These are the activations of a small neural network, seen along a few directions. Each row is one input.
Each table varies a few parts of the input and shows all the possible inputs, shuffled.
A made-up example of a description, with smaller parts first: values(3) and (point or ring(11) or (ring(5) and line(6))).
Shared parts are said once, and a part with two or three values counts as separate values.
(in the rows, 128 means zero)

Other details of the inputs vary at random and push rows far along three fixed directions, the same in every table; ignore that.

Rows:
row 1: [158 114 164 158 106 164  85 127 144 110 142  95]
row 2: [ 78 149  87 129 156 108 179 113 104 153  52 138]
row 3: [161  97 129 179 131 116  96  76 166  84 131 143]
row 4: [173  85 158 140 106 135 114 143 157 161 163 126]
row 5: [159 108 140 181 171 104  63  86 123 100 151 159]
row 6: [122 137 143 123 107 150 168 118  94  92 177  88]
row 7: [176  72 176 115 133 135 122 131 146 161 157 110]
row 8: [ 94 153 130 186 164 121 145  88  78  88 182 160]
row 9: [168 103 154 135  96 158  77 121 144  89 140 117]
row 10: [114 146  86  55  72 170 130 159  75 115 117  93]
row 11: [ 87 161 113  74  85 142 133 182  94 127 137  68]
row 12: [ 67 149  95  40  75 184 209 182  57 155 147 123]
row 13: [ 87 176  87 105 144 110 142 105 113  98  47 163]
row 14: [124 144 117 148 139 123 179  94 143  95 182 177]
row 15: [ 92 146 109 101 111 142 127 220  50 149 139 108]
row 16: [163 112 153  76 109 163  87 192 134 189  92 102]
row 17: [ 73 166  93 139 135  68 171 130 122 152  70 146]
row 18: [141 129  93 106 190 115  92 108 164 169  52 144]
row 19: [127 160 155 132  96 172 158 120  92  92 164 112]
row 20: [162 113 103  85 111 161  69 198 160 156 118  96]
row 21: [136 135 131 150 171  95 107 128 151 166  20 131]
row 22: [123 149 124 150  80 146 160 132 110  92 183 104]
row 23: [160  96 166 162 143  94 117  87 170 168 149 156]
row 24: [117 152 121 150 106  98 158  66 122  73 169 162]
row 25: [170  85 174 176 161  99 137  91 149 134 126 114]
row 26: [128 129 139 154  78 135 185 149 106 112 177 117]
row 27: [121 170 116  46 100 181 142 192 100 130 130 123]
row 28: [174 105 152 135 156 145  60 152 123 137 188 138]
row 29: [ 63 152 106 124 155  72 174 134 121 146  70 134]
row 30: [114 132  87 166 160 100  82 121 172 140  40 111]
row 31: [155  89 154 204 139 114 129  99 162 123 128 130]
row 32: [157 124 119  96 103 165  70 163 117 163  93  52]
row 33: [137 129 138  87 125 156 174 129 114 103 194 129]
row 34: [161  75 156 142 111 153 113 140 157 154 160 126]
row 35: [186  93 152 116 115 131  88 112 136 101 146  91]
row 36: [170 101 157 117 107 121  76 115 145 107 157  98]
row 37: [172 133 118  73 104 131  61 190 157 175 127  96]
row 38: [ 92 119 145 162 170 120 164 104  87 126 191 197]
row 39: [112 109 121 131 169 114  98 130 174 176  43 157]
row 40: [ 83 165  54 125 129  83 146 118 132  99  68 154]
row 41: [ 96 114 161 132 141 110 192  89 127 129 181 167]
row 42: [106 164 133 172 117 106 168  71 120  93 171 138]
row 43: [130 128 109 101 190  82  80 127 183 166  68 137]
row 44: [110 141 137 140 147 154 168  91 139  85 167 182]
row 45: [ 61 152 102 143 145 112 168 136 125 128  52 150]
Description of these inputs: ring(5) and (point or ring(8)).
Changing only the ring(5) part turns row 10 into row 32. The same change can be made to row 36. Which row results? -> row 11
Changing only the ring(5) part turns row 26 into row 22. The same change can be made to row 25. Which row results? -> row 6
Start at row 44 and move only the ring(5) part, one step at a time. The first step leads to row 9. Which rows follow, in order? -> row 1, row 45, row 39
List by row number the other rows that have the ring(5) part in common with row 28. -> row 14, row 18, row 20, row 27, row 33, row 37, row 43, row 44
List by row number the other rows that have the ring(5) part in common with row 34. -> row 4, row 7, row 12, row 16, row 23, row 38, row 39, row 41

Rows:
row 46: [194  95 203 189 147 140  93  81 148 122 146 128]
row 47: [192  98 187 199 154 144  86  90 153 106 154 115]
row 48: [124 116 117  56 108 135  97 176 115 157  98 101]
row 49: [108 151 123  98  85 178 150 185  59 104 171  93]
row 50: [111 161  54 102 162  75  86 131 166 146  25 145]
row 51: [113 161 128  75  90 178 156 184  79 107 175  89]
row 52: [ 82 139  87 115 176  90 105 130 124 157  11 141]
row 53: [203  98 159 185 118 133  73  87 168 101 160 128]
row 54: [147  82 148 150 120 126  94 152 139 150 147 125]
row 55: [132 125 168 140  69 124 189 105  95  97 181  87]
row 56: [154  83 148 124 131 115  93 151 149 159 157 127]
row 57: [150 139 140 113  73 160 141 123 124  86 213 122]
row 58: [170 107 161 108 116 139 107 119 160 137 126 121]
row 59: [ 77 163  94 117 105 152 201 131  94  76 136 143]
row 60: [ 55 159  95 154 135  49 204 112 122 133  83 133]
row 61: [ 96 152  87  96 175 100 121 134 166 184  36 133]
row 62: [171 109 151 123 149 134 100 130 129 171 144 112]
row 63: [162 114 163 137 143 124  98 158 146 164 151 121]
row 64: [178 112 124 121 117 122  65 130 152 125 137 117]
row 65: [145 129 119  59 100 142 108 173 132 151  92 107]
row 66: [ 99 148  89 138 148  58 127 119 144 139  28  88]
row 67: [104 134  68  95 175  92 120 132 156 179  24 146]
row 68: [ 71 165 100 116 101 156 200 129 100  78 137 139]
row 69: [118 118 112  77 123 122  94 209 115 179 118 103]
row 70: [139 134  90 100  91 140  70 183 124 134  94  97]
row 71: [141 118 162 116  82 157 168 145 130 118 219 135]
row 72: [175 100 136 119 131 135  88 132 153 122 130 108]
row 73: [129 127 117 113  93 104 137 155 122 163  91  57]
row 74: [126 103 110 139 194  84 111  82 168 165  72 156]
row 75: [ 94 149 111 153 173 102 185  53 154  84 116 179]
row 76: [ 91 123 144 148 122 136 191  77  94  82 166 168]
row 77: [ 81 166  91  90 112 143 204 129 101  81 147 146]
row 78: [194 106 169 196 143 123  59  89 139 115 165 127]
row 79: [128 150 109 184 185  87  79  92 157 129  57 150]
row 80: [ 92 119 130 156 128 142 199  80 100 100 176 164]
row 81: [172 131 134 130 138 115  59 131 129 138 141 114]
row 82: [156 102 154 150 106 139 109 149 159 144 141 124]
row 83: [ 49 157  71 119 167  77 195 120 127 134  86 197]
row 84: [100 147 144 168 138 151 205  87  97 104 170 159]
row 85: [154 118 151 148 126 150  93 132 153 120 126  99]
row 86: [106 150 145 143 149 141 208  82 104 111 183 162]
row 87: [167  99 137 145 121 146  90 134 143 115 122 107]
row 88: [160 102 142 122 149 130  81 129 135 126 135 100]
row 89: [104 144  80  93 163 103 130 130 169 175  36 140]
row 90: [121 118 109  95 115 152 104 182 103 168  99  91]
row 91: [148 115 150 131  79 182 173 127 110 108 194 124]
row 92: [138 127 120  88  92 152 109 173 124 142  83 105]
row 93: [162  89 166 181 216  73  91  31 172 134  94 169]
row 94: [ 73 174 102  98 134 136 190 134  69  96 156 139]
row 95: [118 119 102  94 108 147  90 184 115 132  95  87]
row 96: [157 104 128 143 113 129  63 130 137 119 137 112]
row 97: [108 153 105  64  72 159 126 182  69 105 189  98]
row 98: [155 112 161 164 132 135 100 159 137 153 141 120]
row 99: [ 95 151 131 152 196  84 174  51 113 116 110 192]
row 100: [ 99 133 134 167 116 130 204 103 118  94 177 181]
row 101: [123 136 124  79 110 132 103 207 146 179 120 102]
row 102: [131 131 114 104 121 150 105 182 100 176 100  96]
row 103: [ 69 168 118 112 116 143 195 131  56 106 138 151]
row 104: [131 130 126  88  87 157 111 171 129 143  86 101]
row 105: [101 152 143  81  59 187 165 175  84 113 162 102]
row 106: [ 78 150  89 136 166  87 113 158 162 175  31 147]
row 107: [130 116 152 137 100 171 145 132  86  82 199 107]
row 108: [197  63 184 199 131 127  92 106 167 132 174 142]
row 109: [ 85 133 113 154 197  93 186  49 124 124 124 185]
row 110: [173  88 156 177 199  78  99  35 190 131  84 179]
row 111: [133 120 117  87  95 149 103 177 116 146  82 104]
row 112: [108 166 118  96  52 180 135 181  90 101 179  95]
row 113: [126 140 155 210 110  84 191  28 122  58 201 134]
row 114: [ 46 159  68 108 173  92 178 102 114 102  82 165]
row 115: [124 137  94  99 105 135  63 185 106 138  99  90]
row 116: [199  81 163 166 141 111  54  77 168 112 177 129]
row 117: [170 126 180 162 104 149 129  76 142  79 242 134]
row 118: [111 116 112 105 113 132  96 208 107 168 109 104]
row 119: [137 143  99 101  82 148  81 177 137 132 101  94]
row 120: [169 119 170 120 140 135  97 126 136 145 124 115]
row 121: [134 126 115  95  91 165 119 175 135 159 100  96]
row 122: [154 106 155 161 136 125  94 158 124 160 146 126]
row 123: [ 84 159  95  85 110 146 220 124 102 115 150 156]
row 124: [ 97 142 145 152 150 112 196 106  95 118 203 180]
row 125: [196  91 204 158 148 129  91  71 179 130 156 131]
row 126: [ 56 155  70 136 158 109 199  99 115 125  69 179]
row 127: [ 83 148 122 179 173 113 192  56 144 117 110 180]
row 128: [172  99 148 124 120 124 105 151 164 153 149 130]
row 129: [127 135 120 147 194  91 101  87 184 134  68 139]
row 130: [146 152 151 124  94 158 133 131  98  92 214 118]
Describe the family of inputs behind these rows. -> line(5) and (point or (values(2) and ring(8)))
Changing only the line(5) part turns row 61 into row 125. The same change can be made to row 126. Which row results? -> row 111
Changing only the line(5) part turns row 68 into row 104. The same change can be made to row 72. Which row results? -> row 110
Start at row 128 and move only the line(5) part, one step at a time. The first step leads to row 123. Which rows follow, in order? -> row 65, row 77, row 50
Change only the values(2) part in row 64. List by row number the other rows that result. -> row 70
Start at row 82 and move only the ring(8) part, one step at a time. The first step leads to row 106. Which rows follow, in order? -> row 98, row 122, row 118, row 54, row 108, row 100
Change only the values(2) part in row 123. List by row number the other rows that result. -> row 91

Rows:
row 131: [ 65 163  93 122 141  65 125 117 105 138  76 224]
row 132: [ 79 164 117  97  91 197 177 159  49  91 205 133]
row 133: [140 107 129 134 131 111 116  80 147  89 132 132]
row 134: [ 85 176  69 106 187  81 160  98 136 140  78 173]
row 135: [203  95 207 129 107 147 126 135 135 144 211 107]
row 136: [146 124 140 185 125 127 132 116 154 134 107 129]
row 137: [146 124 147 149 138 141 111  72 124 105 121 129]
row 138: [163  88 115  70  83 149  66 214 139 169  55  63]
row 139: [155 104 131 141 128 130 117  89 139  86 121 141]
row 140: [194  94 204 140 109 180 117 119 147 148 192 113]
row 141: [118 162 106  62 120 162 101 175 123 158  92 113]
row 142: [ 93 147 109  75  54 175 188 135  58  82 209 108]
row 143: [127 116 132 166 124  96 127 110 173 119 123 125]
row 144: [136 149 153 166 140 117 106  99 144  99 128 122]
row 145: [169 124 146 135 140 154 118 105 152 127 142 154]
row 146: [161 137 136  45 120 151  39 211 147 179  80  72]
row 147: [104 176 115 111  44 192 186 164  70  76 195 116]
row 148: [139 150 139 177 136 132 106  86 144 107 125 133]
row 149: [121 153  81  94  89 138  94 194 134 122  81 101]
row 150: [163 134 156 124 151 117 119 107 139 125 157 143]
row 151: [147 106 158 147 137  99 136 104 121 131 118 115]
row 152: [136 105 171 144 138 120 127 100 130 127 109 110]
row 153: [122 116 110 152 172 113 106  92 138 127 140 153]
row 154: [134 124 112 157 181 103 115  95 126 124 141 150]
row 155: [ 86 138 103 144 188  77 141 135 117 153  76 151]
row 156: [ 74 137 115 142 189  98 135 133 124 148  70 147]
row 157: [152  97 148 157 127 137 136 101 134 132 101 127]
row 158: [204  92 181 129 105 175 111 116 156  97 214 137]
row 159: [ 98 133 106 102 131 153 110 191 103 171  87 108]
row 160: [169 104 120  54  98 157  71 229 162 191  75  84]
row 161: [146 148 138 167 140  96 115 102 134 103 137 128]
row 162: [143 123 161 137 141 126 110  84 124  98 124 119]
row 163: [120 129 143 155 183 119 105 103 127 111 130 148]
row 164: [115 101 120 159 167 108 124 106 142 155 126 144]
row 165: [135  95 135 144 129 113 129  91 141 143 120 117]
row 166: [160 113 138 150 130 142 117  84 128 103 116 136]
row 167: [130 131 129 157 181  99 113 105 119 115 137 153]
row 168: [173 111 189 186  97 159 117 113 143 124 178 101]
row 169: [ 64 155  78 107 129 146 183 144  86  81 145 173]
row 170: [157 118 127 142 142 109 121  79 122 110 136 122]
row 171: [ 64 132 113  93  82 161 203 171  77  97 209 132]
row 172: [149 117 137 119 142 122 116 101 172 112 157 149]
row 173: [ 55 139  97  98  98 120 211 120  99  94 130 137]
row 174: [ 65 132  79 139 175 102 164 130 130 129  68 179]
row 175: [205  89 187 131 109 149 128 125 144 153 213 104]
row 176: [118 112 113 149 170 106 109  97 150 103 139 161]
row 177: [ 97 160 115  60  69 183 190 152  81 104 230 128]
row 178: [104 129  97 130 155  82 155 104 124 150  67 125]
row 179: [132 104 132 173 165 132 130 118 135 145 111 156]
row 180: [139 135 135 101  97 131  62 220 143 178  65  48]
row 181: [162 145  88  91 102 119  48 200 136 168  79  57]
row 182: [183 109 191 176  97 126 126 130 130 119 196  94]
row 183: [ 63 164  93 132  92 130 212 146 109  91 128 149]
row 184: [101 131 122  86  79 101 101 192  97 180  98 160]
row 185: [140 105 158 156 135 135 128  88 131 134 106 120]
row 186: [137 134 117 163 131 109 106  89 152 115 139 128]
row 187: [108 154  80  86  91 121  93 183 142 122  94  92]
row 188: [ 99 146 136 110 168 106 146 126 147 159  76 143]
row 189: [ 61 152  91 118 135 122 208 143  73 128 156 146]
row 190: [168  97 166 171  90 137 119 114 149 132 193  97]
row 191: [100 153  91 157 152  73 152 119 141 150  76 128]
row 192: [ 67 151  82 113 171  90 180 102 147 163  80 169]
row 193: [166 125 115  66 107 124  46 195 113 159  68  58]
row 194: [138 119 121 166 168 137 112 103 130 117 124 165]
row 195: [ 90 141 129  64  64 169 212 169 102 109 211 126]
row 196: [166 109 155 139 137 149 136 120 156 156 125 143]
Describe the family of inputs behind these rows. -> values(2) and (point or (values(4) and ring(8)))
Changing only the values(2) part turns row 192 into row 177. The same change can be made to row 178. Which row results? -> row 170
Change only the values(2) part in row 188. List by row number the other rows that result. -> row 146
Change only the values(4) part in row 175. List by row number the other rows that result. -> row 178, row 189, row 191
